Each row below holds a small network's activations on one record, seen along a few directions.
Each row is followed by the record's values for the fields M, B, Y, U, J.
A field that a record lacks is written none.
Other fields move the rows too, some of them a lot.
In the rows, 500 means zero.
Random noise pushes rows far along 8 fixed directions. That doesn't count. These rows show it; they differ only by the noise:
[515 435 664 489 347 392 377 547 691 393 634 485 624 538 488 518 534 625
 422 453 406 295 466 545 553 581 615 503 490 506 711 422]
[482 595 421 463 547 630 471 459 491 588 500 403 370 474 507 490 509 542
 496 645 509 595 556 486 562 385 397 439 582 564 460 585]
[678 469 646 434 415 559 572 527 665 533 693 585 423 373 324 453 427 613
 507 477 498 595 514 451 588 548 600 429 550 421 617 417]
[486 381 512 491 480 387 465 536 466 446 466 491 469 519 446 453 537 560
 500 470 464 399 483 592 496 576 632 403 495 640 424 532]
[557 495 541 463 507 524 557 601 462 440 442 337 614 452 529 448 547 479
 419 664 450 597 592 577 586 578 591 476 542 524 316 626]
[648 409 531 602 549 417 483 544 513 521 395 514 509 396 434 550 456 514
 479 456 467 561 392 576 507 541 508 482 638 596 186 616]
[552 557 666 671 480 412 342 511 669 410 479 364 764 460 579 644 491 459
 340 550 331 452 408 644 525 493 413 601 654 515 364 617]
[376 328 312 509 495 466 447 516 351 586 318 430 443 621 428 421 568 549
 490 403 633 332 424 493 531 588 619 375 451 662 327 587]
[330 590 601 586 379 544 415 273 642 559 766 480 496 562 293 464 452 483
 412 427 534 325 451 484 519 481 582 329 491 454 813 433]
[430 305 541 449 502 423 525 500 457 461 487 613 267 505 258 359 461 541
 612 324 434 455 486 674 420 562 636 308 416 641 464 411]

[337 446 445 372 441 528 573 532 353 383 479 404 557 618 538 311 658 513
 471 626 556 414 678 501 563 633 714 391 352 539 591 514]	{M: m1, B: none, Y: y2, U: u2, J: j3}
[516 430 389 434 544 513 467 584 465 506 314 526 463 510 614 562 558 571
 566 478 494 523 494 504 490 459 368 582 493 545 431 494]	{M: m2, B: none, Y: y2, U: u2, J: j3}
[599 666 569 483 524 435 527 538 508 450 621 372 612 421 669 556 511 413
 448 710 429 565 599 507 536 462 553 592 550 459 516 579]	{M: m2, B: b2, Y: y2, U: u2, J: j2}
[476 786 542 595 653 621 517 336 483 519 564 492 434 389 570 549 420 340
 526 629 407 728 589 557 398 288 261 559 579 384 521 492]	{M: m2, B: none, Y: y2, U: u1, J: j3}
[450 564 548 701 488 444 451 300 522 575 586 516 561 509 377 552 407 385
 438 392 544 420 347 499 438 507 520 420 567 481 485 531]	{M: m2, B: b2, Y: y2, U: u1, J: j3}
[513 521 505 297 544 611 577 530 470 476 526 556 266 475 509 434 480 551
 634 569 413 659 649 544 471 402 400 494 432 509 626 378]	{M: m2, B: b1, Y: y2, U: u2, J: j3}
[427 568 365 547 484 590 375 389 511 635 525 508 410 552 527 499 510 597
 516 526 634 421 444 347 562 419 405 447 540 538 603 517]	{M: m2, B: none, Y: y2, U: u2, J: j3}
[609 381 359 401 485 530 490 593 476 587 416 630 358 482 560 462 542 698
 597 442 635 503 498 329 536 520 494 545 468 493 549 416]	{M: m2, B: none, Y: y2, U: u1, J: j3}
[417 411 660 449 437 399 592 513 448 321 570 469 554 513 343 372 519 453
 459 503 364 429 558 726 455 632 738 340 425 560 513 482]	{M: m2, B: none, Y: y1, U: u2, J: j3}
[347 490 625 589 380 420 334 476 645 358 491 399 794 646 549 624 537 449
 355 412 358 262 410 631 458 497 404 591 459 486 634 471]	{M: m1, B: b2, Y: y1, U: u2, J: j3}
[444 560 614 721 563 456 337 482 593 480 433 401 650 501 520 547 434 353
 408 440 375 464 382 661 472 487 403 611 550 465 336 577]	{M: m1, B: none, Y: y1, U: u1, J: j3}
[208 431 472 532 518 641 556 463 410 549 330 344 572 619 314 408 438 219
 430 334 493 533 472 652 429 510 447 467 340 412 366 495]	{M: m1, B: b2, Y: y2, U: u1, J: j3}
[454 500 501 515 450 573 573 480 514 600 491 403 622 532 389 547 446 363
 387 400 571 503 449 480 485 496 483 526 433 366 495 489]	{M: m2, B: b2, Y: y1, U: u2, J: j2}
[482 494 596 513 359 694 428 522 736 586 571 519 622 557 409 451 459 564
 449 351 597 434 443 384 641 569 479 580 421 267 730 333]	{M: m2, B: none, Y: y1, U: u2, J: j1}
[435 523 381 531 512 602 383 524 538 656 496 506 439 557 525 433 473 500
 538 386 640 448 458 349 554 472 455 613 409 377 599 411]	{M: m1, B: none, Y: y2, U: u1, J: j1}
[382 478 558 742 478 460 267 329 651 509 439 584 559 568 467 589 470 534
 498 316 447 333 282 570 432 472 334 518 560 517 543 453]	{M: m2, B: none, Y: y2, U: u1, J: j3}
[407 581 606 526 531 463 513 419 505 399 637 491 493 489 437 437 492 426
 489 581 417 504 581 598 471 520 576 397 478 525 586 502]	{M: m1, B: none, Y: y1, U: u1, J: j1}
[482 560 460 490 448 830 587 486 585 676 541 431 522 505 346 372 453 475
 444 496 696 634 530 318 698 551 489 501 482 248 550 491]	{M: m1, B: none, Y: y2, U: u2, J: j3}
[548 695 667 585 505 732 433 564 734 508 511 366 752 424 606 560 426 379
 395 539 403 689 526 529 579 424 253 797 535 174 559 440]	{M: m2, B: none, Y: y1, U: u2, J: j3}
[520 514 656 554 507 648 525 618 604 408 333 327 765 470 526 507 467 352
 385 535 343 697 535 667 547 529 349 638 527 328 291 540]	{M: m2, B: none, Y: y2, U: u1, J: j3}
[413 401 506 510 552 453 599 471 362 435 473 557 397 493 359 336 502 454
 568 473 478 547 559 625 435 605 665 306 425 588 393 526]	{M: m1, B: none, Y: y1, U: u1, J: j3}
[652 442 351 476 514 598 545 624 489 654 393 576 493 464 571 482 498 586
 564 429 706 586 473 259 580 540 485 643 474 350 463 445]	{M: m2, B: none, Y: y2, U: u2, J: j1}
[538 492 420 374 551 478 630 577 331 451 490 458 427 476 561 421 570 509
 555 677 498 602 646 507 488 518 615 420 473 621 393 578]	{M: m2, B: b2, Y: y1, U: u1, J: j1}
[579 419 385 415 648 571 707 591 280 554 328 527 310 422 410 407 453 424
 623 534 527 760 569 566 454 482 491 428 480 580 155 565]	{M: m2, B: b2, Y: y1, U: u2, J: j1}
[543 422 553 598 434 470 539 475 534 503 482 473 668 495 372 553 471 447
 392 445 532 468 380 507 531 602 553 456 574 500 337 597]	{M: m1, B: b2, Y: y2, U: u2, J: j3}
[570 575 561 749 514 491 443 298 626 615 564 638 527 417 392 571 396 491
 493 365 599 508 318 407 503 514 450 490 645 398 486 482]	{M: m2, B: none, Y: y2, U: u1, J: j2}
[365 587 586 520 416 561 499 358 575 508 642 412 592 554 390 537 472 411
 372 489 472 423 493 509 491 457 483 429 484 440 684 498]	{M: m1, B: b1, Y: y1, U: u1, J: j3}
[700 473 625 369 442 473 660 599 562 466 664 515 521 373 402 485 457 504
 457 543 465 610 568 477 578 562 644 488 506 424 533 479]	{M: m1, B: none, Y: y1, U: u2, J: j2}
[538 335 479 478 528 411 386 613 551 501 376 625 360 495 508 474 483 616
 626 329 452 419 403 571 507 516 468 583 467 574 448 409]	{M: m2, B: none, Y: y2, U: u2, J: j2}
[561 571 560 403 494 577 582 504 522 419 566 496 463 414 542 455 561 616
 528 720 433 648 639 498 560 488 504 431 549 501 570 506]	{M: m2, B: none, Y: y1, U: u1, J: j2}
[432 435 590 404 443 610 510 612 578 433 448 479 562 517 452 455 480 492
 510 402 403 539 548 615 473 509 418 586 359 371 607 337]	{M: m2, B: none, Y: y1, U: u2, J: j3}
[500 696 641 572 564 522 513 367 571 450 622 476 479 392 513 548 438 391
 512 649 355 645 568 615 452 390 390 480 592 482 516 548]	{M: m2, B: b2, Y: y2, U: u2, J: j2}
[403 374 554 556 535 387 507 496 424 376 426 541 481 537 444 365 508 444
 547 428 420 458 508 654 435 614 619 405 419 590 377 480]	{M: m1, B: none, Y: y2, U: u1, J: j1}
[546 660 703 425 503 498 532 493 617 354 738 457 484 412 542 483 497 479
 460 727 312 621 676 616 505 432 503 468 531 479 683 479]	{M: m1, B: none, Y: y1, U: u1, J: j1}
[568 468 457 522 559 566 461 546 537 543 367 518 442 476 531 497 469 540
 549 452 478 604 441 527 542 475 347 584 564 524 332 526]	{M: m1, B: none, Y: y1, U: u2, J: j3}

Here are new rows. What are their fields?
[493 514 490 523 496 444 515 403 467 517 528 528 467 486 451 586 480 472
 492 493 502 448 460 518 427 442 478 434 561 595 478 549]	{M: m2, B: b2, Y: y2, U: u2, J: j3}
[413 563 346 535 594 483 380 442 448 558 471 521 355 536 620 506 546 545
 557 566 541 432 506 471 508 423 425 478 524 629 486 578]	{M: m1, B: none, Y: y2, U: u2, J: j1}
[574 514 481 407 463 638 574 563 552 550 498 447 534 475 514 504 505 549
 442 553 550 615 548 406 605 495 439 555 514 414 517 512]	{M: m1, B: none, Y: y1, U: u2, J: j3}
[545 465 659 487 437 534 409 565 707 391 497 506 578 487 506 509 516 599
 475 523 353 510 483 594 571 539 422 543 553 472 551 462]	{M: m1, B: none, Y: y2, U: u1, J: j3}
[642 572 565 558 478 313 423 442 573 508 704 602 479 451 552 598 481 527
 487 520 515 387 427 415 469 473 592 509 602 559 605 509]	{M: m2, B: b2, Y: y2, U: u1, J: j1}
[468 399 584 460 420 386 461 535 527 400 596 570 524 564 491 337 533 542
 534 418 480 322 542 530 516 661 743 475 364 499 694 394]	{M: m1, B: none, Y: y2, U: u2, J: j3}
[440 371 388 543 556 398 376 418 447 587 462 626 182 546 368 430 470 568
 638 338 529 366 366 546 458 484 519 365 505 724 410 519]	{M: m1, B: none, Y: y2, U: u2, J: j3}
[404 406 680 444 528 635 511 551 621 400 454 605 343 460 308 375 398 498
 632 343 259 660 557 765 421 462 365 480 393 442 538 303]	{M: m2, B: none, Y: y1, U: u1, J: j3}
[497 451 442 446 449 523 468 504 511 515 523 581 442 554 497 472 543 671
 544 496 594 421 520 385 546 551 554 456 483 510 662 424]	{M: m2, B: none, Y: y2, U: u1, J: j3}
[360 387 623 403 516 331 533 562 416 223 466 502 483 563 483 422 553 443
 574 507 234 432 624 836 334 533 589 410 362 682 501 432]	{M: m2, B: b2, Y: y1, U: u2, J: j1}
[433 493 436 340 383 537 382 576 615 516 530 486 479 604 648 606 553 666
 516 470 489 362 506 382 508 393 364 625 427 466 824 350]	{M: m2, B: b2, Y: y2, U: u1, J: j3}
[476 469 705 466 459 502 591 548 532 329 578 499 587 468 427 326 481 434
 513 542 378 567 615 641 523 652 661 434 396 418 556 438]	{M: m1, B: none, Y: y2, U: u2, J: j3}
[405 424 445 467 469 350 338 535 498 411 475 491 473 647 640 528 607 634
 510 513 445 257 488 516 479 485 507 499 443 687 606 481]	{M: m1, B: none, Y: y1, U: u1, J: j1}
[454 483 503 362 492 602 636 624 403 391 444 336 595 537 539 347 586 469
 473 684 449 615 685 571 570 585 616 460 429 492 441 538]	{M: m2, B: none, Y: y1, U: u1, J: j1}
[519 517 310 504 489 646 394 623 516 576 269 346 709 595 738 584 620 602
 413 573 641 484 473 314 670 504 318 709 532 422 425 593]	{M: m1, B: none, Y: y1, U: u2, J: j3}
[315 452 448 413 437 698 373 530 610 575 447 376 390 637 404 434 492 583
 480 454 459 444 457 527 607 430 343 458 452 529 567 474]	{M: m1, B: none, Y: y1, U: u1, J: j3}
[617 442 521 594 608 361 553 608 401 477 397 494 541 439 527 437 469 388
 527 486 488 577 473 570 486 621 655 520 517 551 171 628]	{M: m1, B: b2, Y: y1, U: u1, J: j1}
